A small network was shown many inputs. Here are its activations along a few directions, one row for each input.
Each table varies a few parts of the input and shows all the possible inputs, shuffled.
Descriptions start from the smaller parts, as in this example, which fits no table here: one of 2 separate values, together with either a single point or one of 9 places along a line or (one of 5 places around a ring, together with one of 6 places along a line).
Shared parts are said once, and a part with two or three values counts as separate values.

Other details of the inputs shift rows strongly along two fixed directions, in all tables alike. That doesn't count.

Table:
x1: [-15  10  13   0 -52  -2   4 -14 -17 -19  13  19   4  -3]
x2: [ 64  14 -14 -14 123 -14 -42  17  21   9 -33 -47 -24  -7]
x3: [ 43  19 -12 -36  22  12 -14  16   8 -36   9 -11 -18  31]
x4: [ 16  13 -11 -22  31   2  -8  12   4 -11 -16  -8   1  17]
x5: [ 41   1 -11  -3   7   1 -18 -14   4  -9  10 -13 -36  26]
x6: [-42 -28   1  35  57 -54  26  -8  -1  64 -25 -20  22 -28]
x7: [ 46  10   0  -4 -31  30 -27 -13  12 -30  23  24 -45  34]
x8: [ 11  10   3 -10 -38  23  -3  -1  -3 -46  18  12 -10  27]
x9: [ 52 -15 -17 -11 -29  23 -26  20 -10 -37   8   2  -3   0]
x10: [ 41  46 -20 -25   8  24 -30  26  -2 -30  -9 -14 -31  19]
x11: [ -9  12   0  -1 -34  28  14   6   9 -14   1  17  13  19]
x12: [ -1 -27   5  16 -72  18  17  12 -24   3  19  45  29 -20]
x13: [-50 -23  21  44 -22 -13  29 -12   3  45  -3  38  18 -15]
x14: [-11   0   8 -13 -14   8   5   2  -5  -5  10  12  11  17]
x15: [-13 -54 -12   6  52 -70  -3  -8 -19  43 -21 -24  52 -72]
x16: [-33 -28  24  24  60 -38   8 -12   4  63 -10  -9  28 -43]
x17: [ 34  36 -14 -28  28  10 -34  24  -8 -22   2 -27 -27   7]
x18: [-10  -6   6 -10 -26  -1   6  -4   5 -17  14   8  13  15]
x19: [ -7  33  -3   5 -60  41   2  11  -3 -19   6  17  -7  10]
x20: [ 21  -3  -3   8  -6  12  -9  -5   5  -7  11 -10 -30  27]
x21: [-22  -6  -2  -4  31 -32  19   4   3  18 -15  -4  31  -9]
x22: [-41  -5  13  51 -88  29  48 -12   3  21  17  45   7  17]
x23: [ 40  41  -1 -19 -43  44 -13  19 -14 -57  25  15 -37  35]
x24: [-10 -17  -5 -23  79 -43 -20   2   8  10 -18 -47  21 -16]
x25: [-14 -18  14   6 -50   5  22 -31   0  13  13  18 -23   6]
x26: [-12   2  18  32 -15  20  15  -6  19  23   2  21  13  -9]
x27: [ 14  22 -12 -13  54 -20 -11  19  -6 -10 -23 -30  -6 -10]
x28: [ 30  -4 -10 -17  74 -10  -5   8  10  11 -11 -43 -44  -2]
x29: [ 30  36 -20 -19  -7  48 -20  17   8 -34  -5  -7 -17  26]
x30: [-30 -12  14  -3 -59 -11  22 -25  -2  -1  18  37  26   4]
x31: [-24 -18  38  31 -55  17   8 -24   3  23  17  37  15  -1]
x32: [-44  -1  10  23 -48  12  41  -7  -2  -3   4  27  30  -4]
x33: [ 72  13  -3 -20  43  13 -45 -10  16 -19   2 -16 -38  15]
x34: [-47   5   7  23 -13 -11  27   4  -6  11  -9   1  28 -26]
x35: [ 10   8   0 -14 -27   3  -2 -16  -7 -33  14  15  -3  14]
x36: [ -47  -26   32   28 -100   26   42  -26   -3   18   24   40   -8   11]
x37: [ -3 -19  -9  22 -56  19  20  18  -7   1   0  29  32 -23]
x38: [ 53  35 -19 -24  10  27 -15  18   1 -55  -1  -2 -28  37]
x39: [-40 -26  14  35  -5 -23  30 -14  -7  48   6   9  11  -9]
x40: [-36  -6  12  30 -65  31  49 -10   8  17   7  29 -10   4]
x41: [ 50   8  -6  -7   9  31 -36   3  18 -32  15  -2 -48  30]
x42: [  0 -13  -8  -2  79 -31  11   5  12  36 -33 -38 -20 -19]
x43: [  6  17  -5  -5 -28  25  18  10  16 -23   7  13   8  20]
x44: [ 48  33 -22 -37  35   9 -51  19   1 -41  -3 -45 -37  13]
x45: [-60 -30   0  -4  84 -70  -7  -9  -7  53 -28 -52  46 -53]
x46: [ 45  13 -30 -50  99 -31 -56   1   2 -15 -23 -64 -19  -5]
x47: [-60 -22  13  12  38 -60   9  -7 -13  29 -15 -30  38 -50]
x48: [-54 -15   4   1  31 -63  -2 -19 -14  43 -15 -25  35 -52]
x49: [-35 -17   4  33  29 -17  16  -2  19  40 -13   0  14 -27]
x50: [-43 -34  13  28  58 -46  11 -10   5  58  -5  -6  17 -38]
x51: [ 17   6  -2 -29 -16   5 -18 -10   2 -27   7   6  -5  24]
x52: [-44   2  18   6 -63  18  17  -7 -20  12  17  32  22   5]
x53: [ 46  26 -13 -29  19  21 -17  15  -2 -49  12  -8 -28  29]
x54: [  1  21  -5  -8 -24  24  -5   6 -10  -8  -5  14   1  18]
x55: [ 28 -14 -16   4 -16   4   1  24 -13  -1 -10  17  19 -18]
Description of these inputs: one of 5 places along a line, together with either a single point or one of 4 places along a line or one of 6 places around a ring.
The inputs of x41 and x49 match in every part but the place on the line of 5. If x47 is changed in the same way as x41 into x49, which row does it become?
> x34
Change only the place on the line of 4 in x28. List by row number the other rows that result.
> x16, x39, x50
Change only the place on the line of 5 in x4. List by row number the other rows that result.
> x11, x14, x24, x51
Change only the place on the ring of 6 in x54. List by row number the other rows that result.
> x4, x10, x21, x27, x38

Table:
x56: [-18   5  12  -9 -58  13  11 -14  -3 -17  17  23  10  20]
x57: [-10  18  -9  -4  -6   4   9  16  -8  -5  -8   4  15   3]
x58: [  0  -5  15  24 -35  25  23 -12   9   6  16  28 -27  27]
x59: [ 35  10  -1   6  31  20 -17   1  19   7  -5 -14 -41  15]
x60: [  7  -5  -1   5 -52  28   7  11  -5 -20  11  26  10   7]
x61: [ 37   8  -8   1  49   7  -8   7  21   3  -6 -24 -51  14]
x62: [-61 -33  22  46  -7 -26  47 -25   5  62  -2  18  14 -16]
x63: [ -8  -4  20  27 -39  29  17 -18  15  16  14  36 -11  18]
x64: [-17  16   7   0 -54  24  23   8  -6 -13   7  34  21  12]
x65: [ 17  34 -18 -25  50   1 -21  18   5 -26 -13 -36 -18   5]
x66: [ 41   3 -14 -27  43 -11 -38   5  -4 -17  -5 -28 -23  -7]
x67: [ 55  -1 -20 -18  45 -10 -35  11  -2 -16  -2 -28 -17 -12]
x68: [  6  26  -6 -19  21   3 -11  11   3 -29  -5 -18  -5  15]
x69: [ -9  -8  18  25 -46  24  30 -19  11  11  15  37 -17  22]
x70: [ 14 -14  -3   3 -18  -6  -8  -5  -9  -2   9  11   7  -7]
x71: [ -4 -12  14  -4 -57   6  -2 -17  -9 -11  19  35   9   9]
x72: [ 34   7  -8   3  73   0 -23   8  25  16 -13 -35 -40   0]
x73: [ 25  13 -23 -36  81 -24 -31  10   4 -11 -15 -58 -17  -8]
x74: [ 23  30 -18 -19  28  11 -10  25  -4 -20 -16 -20  -6   4]
x75: [ 41  -7 -13 -11  32 -13 -27   4  -6  -8  -4 -22  -6 -15]
x76: [  5 -10  12  -6 -48  10  -9 -10 -13 -17  20  27  -1  12]
x77: [ -6  21   3  -2 -43  27  13  16  -9 -21   7  24  11  17]
x78: [-56 -44  14  13  39 -70   7 -21 -18  56 -17 -17  45 -60]
x79: [  2  -8 -11   4 -19   6   3  11  -4  -5  -4   7  15  -6]
x80: [ 14 -13   7   5 -52  14  -3  -5 -10 -15  23  29   6   6]
x81: [ 31  20 -18 -35  47  -5 -29   8   2 -23  -9 -43 -22   8]
x82: [-11  26   0   1 -43  29  14  17 -10 -14   5  24   7   9]
x83: [  3 -12   2  -8 -10 -12 -14 -10 -11  -3   6   7   1  -2]
x84: [-69 -35  32  50  -5 -21  37 -25   7  69   0  21  28 -25]
x85: [ -6  -3  11  26  -4  13   7 -11  15  25   4  13 -16  11]
x86: [-24  19  -2  -5  -5  -4   6   3  -2  -9  -5  -5   9   6]
x87: [ 31   5  -4   5  31  11  -1   1  16   5  -6 -16 -45  17]
x88: [-84 -63   3  24  87 -96  32  -8  -3  84 -40 -32  89 -91]
x89: [-24  22  10  -4 -53  20  16  -5   0 -23  10  26  11  21]
x90: [-81 -12   9  15  47 -59  25  -9  -8  48 -27 -28  50 -50]
x91: [  6 -16  10   6 -58  10   4 -11  -6  -9  21  37  14   2]
x92: [ -9   7  10 -11 -48  17   3  -7  -6 -23  19  15   1  23]
x93: [-16   2  -1 -12 -11  -9   1  -7  -6  -4   4  -5   7   7]
x94: [ 48   8 -29 -20  44   5 -27  27   4 -23 -13 -30 -13  -7]
x95: [ 42   6 -22 -15  23  11 -20  21   0 -21 -13 -21  -7  -4]
The inputs of x90 and x86 match in every part but one. If x75 is changed in the same way as x90 into x86, which row does it become?
> x70
The inputs of x78 and x71 match in every part but one. If x74 is changed in the same way as x78 into x71, which row does it become?
> x64
Describe the family of inputs behind these rows.
> one of 5 places along a line, together with either one of 2 separate values or one of 6 places around a ring
Change only the place on the line of 5 in x93. List by row number the other rows that result.
> x56, x73, x81, x92
Change only the choice among 2 separate values in x58. List by row number the other rows that result.
> x84

Table:
x96: [ 49  36 -16 -17 -23  56   9  20  14 -54   4  11 -31  57]
x97: [ -9   9   0   7  32   5  13  11  16   4 -11   5  20  12]
x98: [-16  23 -15  -9  48   1  17  16  17  -1 -23 -35   1  -2]
x99: [ -19  -42   24   30 -110   15   19  -38  -12    8   30   53    4   -1]
x100: [-43  27   5 -11  35 -16  -6  -5   3  14 -15 -23  11   2]
x101: [-49 -42   6  48  21 -35  46  -2  -4  66 -25  -1  33 -47]
x102: [ 66  18  -4 -35  -7  41 -18   9  19 -46  17  15 -23  53]
x103: [-78 -16  31   1  35 -66  11 -29 -10  43  -4 -18  40 -33]
x104: [ 21 -33   7  11   1  -8 -28 -24   3  13  12   6   1 -15]
x105: [ 59  12 -11 -34 -25  21 -27  -7  10 -64  23  -1 -37  54]
x106: [ 60   7 -14 -37  56  13 -33  11  24 -30  -2 -14 -15  34]
x107: [ -66    1   35    3 -109    9   30  -31  -20  -11   30   39    4   22]
x108: [ -6   8  -2  29  28   5   5  19  12  30 -21 -14  -2 -28]
x109: [-58   6  38   6 -94   5  25 -31 -16 -12  32  51   5  23]
x110: [ -9  -6 -21 -23 -32 -14  -4  27 -40 -27 -12  -3  58 -42]
x111: [ -5 -20   7 -13  33 -31 -20 -25  12   0   1 -10  21  -1]
x112: [ -54    5   22   29 -114   31   32  -18  -20   19   14   40   -9    4]
x113: [ 21   6 -33 -37  15 -24 -26  39 -34 -38 -17 -15  50 -43]
x114: [  6 -12  11 -16   8 -19 -13 -24  10  -8  11   1  14   8]
x115: [ -38  -24   25    7 -101    7   27  -37   -4  -12   28   46   19   20]
x116: [-35   4  12 -13 -15 -24   4 -17 -13  -8  15  -9  -7  11]
x117: [ -42  -18   31   28 -111   11   21  -29  -27   11   38   43  -12    1]
x118: [-61 -38  27  27  25 -52  -4 -32 -17  62  -1 -10  26 -53]
x119: [-61  21  23  28 -93  43  57  -5   4  -4  15  58  21  20]
x120: [ 47  22 -30 -41 -22  20 -47  41 -28 -63  -5  -2  33 -11]
x121: [ 62  16 -12 -27  53  -6 -52  -1  -4 -26   5 -34 -61   8]
x122: [-11 -19   5  -2  22 -30 -13 -18 -16  18  -2 -30 -20 -25]
x123: [ -8  49   0 -17 -79  48   9   0  -6 -42  21  19 -32  58]
x124: [ 11 -19  -8 -23  52 -22   5  -1  13   2 -10 -21  11   5]
x125: [ 33 -37 -12  -2  41 -34 -25 -15   3  10   3 -28 -14 -21]
x126: [ -1   5 -11  24   2  14  17  20   7  14  -9 -12 -18 -11]
x127: [ 24 -35   4   8  27 -26 -25 -22   4  23   5  -8   4 -28]
x128: [ 24   8 -29 -35  15 -19 -32  38 -31 -33 -17 -18  57 -44]
x129: [  0  11  -3  24  15  13  12  17  10  15 -14  -2 -15 -15]
x130: [ 31  -4 -10  21  66  -8  -4  20  11  27 -24 -18  -4 -19]
x131: [ 24  33   2   2 -62  60  26   9  10 -45  17  52 -16  59]
x132: [  4  11 -16  -3  29 -10 -11   5  -8  15 -11 -35 -32  -8]
x133: [  6  18  -8  -2  37  -9 -14   2  -5  16 -14 -23 -29 -10]
x134: [ -4  18   1   8  20   0 -13   1  -5  25 -11 -18 -15 -15]
x135: [ 24 -31   4   9  -1 -16 -15 -24   2   8  11  10  -9 -13]
x136: [ 22 -35   3  13   6  -8   3  -5   4  23   5  21  -1 -11]
x137: [ 36 -38 -16   0  48 -21  -7   5   5  21  -5 -19  -9 -14]
x138: [  9 -10  -1  33   5   8  22  11   5  21  -8  21  -4  -9]
x139: [ -7 -27  -5 -10  33 -28  15  -4   9  11  -2  -9  21   3]
x140: [-11   6   2  34  -3  22   5  17  13  23 -13   7   0 -14]
x141: [-87  -4  12  28  33 -25  36   2  13  49 -22  -5  55 -33]
x142: [ 54  34 -17  -1 -33  70  -7  28  13 -39  -1   1 -59  30]
x143: [ 10 -14  -2  32  39   0   2  16  13  31 -18   1   5 -16]
x144: [  7  32   9  11 -83  61 -13  -2  -7 -13  18  35 -36  31]
x145: [ 23 -39  -4   7   3  -3   3  -4   2  20   0   4  -5  -9]
x146: [ 22  58 -11 -38 -31  43 -13   7   3 -54   5 -12 -49  56]
x147: [-29  27   3   8  14  12  20  11  15   4 -10  -4  18  -1]
x148: [ 12  14  -8  -4  70  -7   6  15  17   3 -20 -18  13   6]
x149: [-66 -25   3  29  34 -44  55  -2   2  46 -18  -6  51 -24]
x150: [ 31  57 -15 -43  64   7 -36  13  11 -29 -13 -46 -32  29]
x151: [ -26  -16   15   56 -112   40   55    1  -11   17   21   65    4   11]
x152: [ 81 -13 -16 -13  55  16 -45  15  19  -8  -3 -15 -31   9]
x153: [ 19  31   7 -34   5  12 -37  -8   0 -41  14 -12 -30  38]
x154: [ 62  19 -53 -53  23  -6 -42  51 -30 -64 -11 -37  19 -20]
x155: [-95   2  18   9  24 -53  34 -20  -8  50 -17 -11  39 -27]
x156: [ -3 -14  10 -14   1 -25  -4 -26   8 -12  11   9   9  10]
x157: [-60 -46  19  13  29 -54  38 -20   5  50  -9  14  55 -25]
x158: [  9  -4  10   2  16 -14 -26 -15 -10  14  10 -15 -18 -17]
x159: [ 39  54 -22 -19 -20  62   2  28  17 -60   9  -5 -42  53]
x160: [ 48 -27  -7   0  60 -14 -23   8  11  23  -8 -15  -6 -16]
Describe the family of inputs behind these rows.
> one of 5 places along a line, together with either a single point or (one of 2 separate values, together with one of 6 places around a ring)
The inputs of x142 and x108 match in every part but the place on the line of 5. If x115 is changed in the same way as x142 into x108, which row does it become?
> x114
The inputs of x150 and x100 match in every part but the place on the line of 5. If x160 is changed in the same way as x150 into x100, which row does it become?
> x152
Change only the place on the ring of 6 in x139. List by row number the other rows that result.
> x105, x116, x123, x149, x159
Change only the choice among 2 separate values in x137. List by row number the other rows that result.
> x139
Change only the place on the ring of 6 in x109. List by row number the other rows that result.
> x119, x131, x155, x156, x157
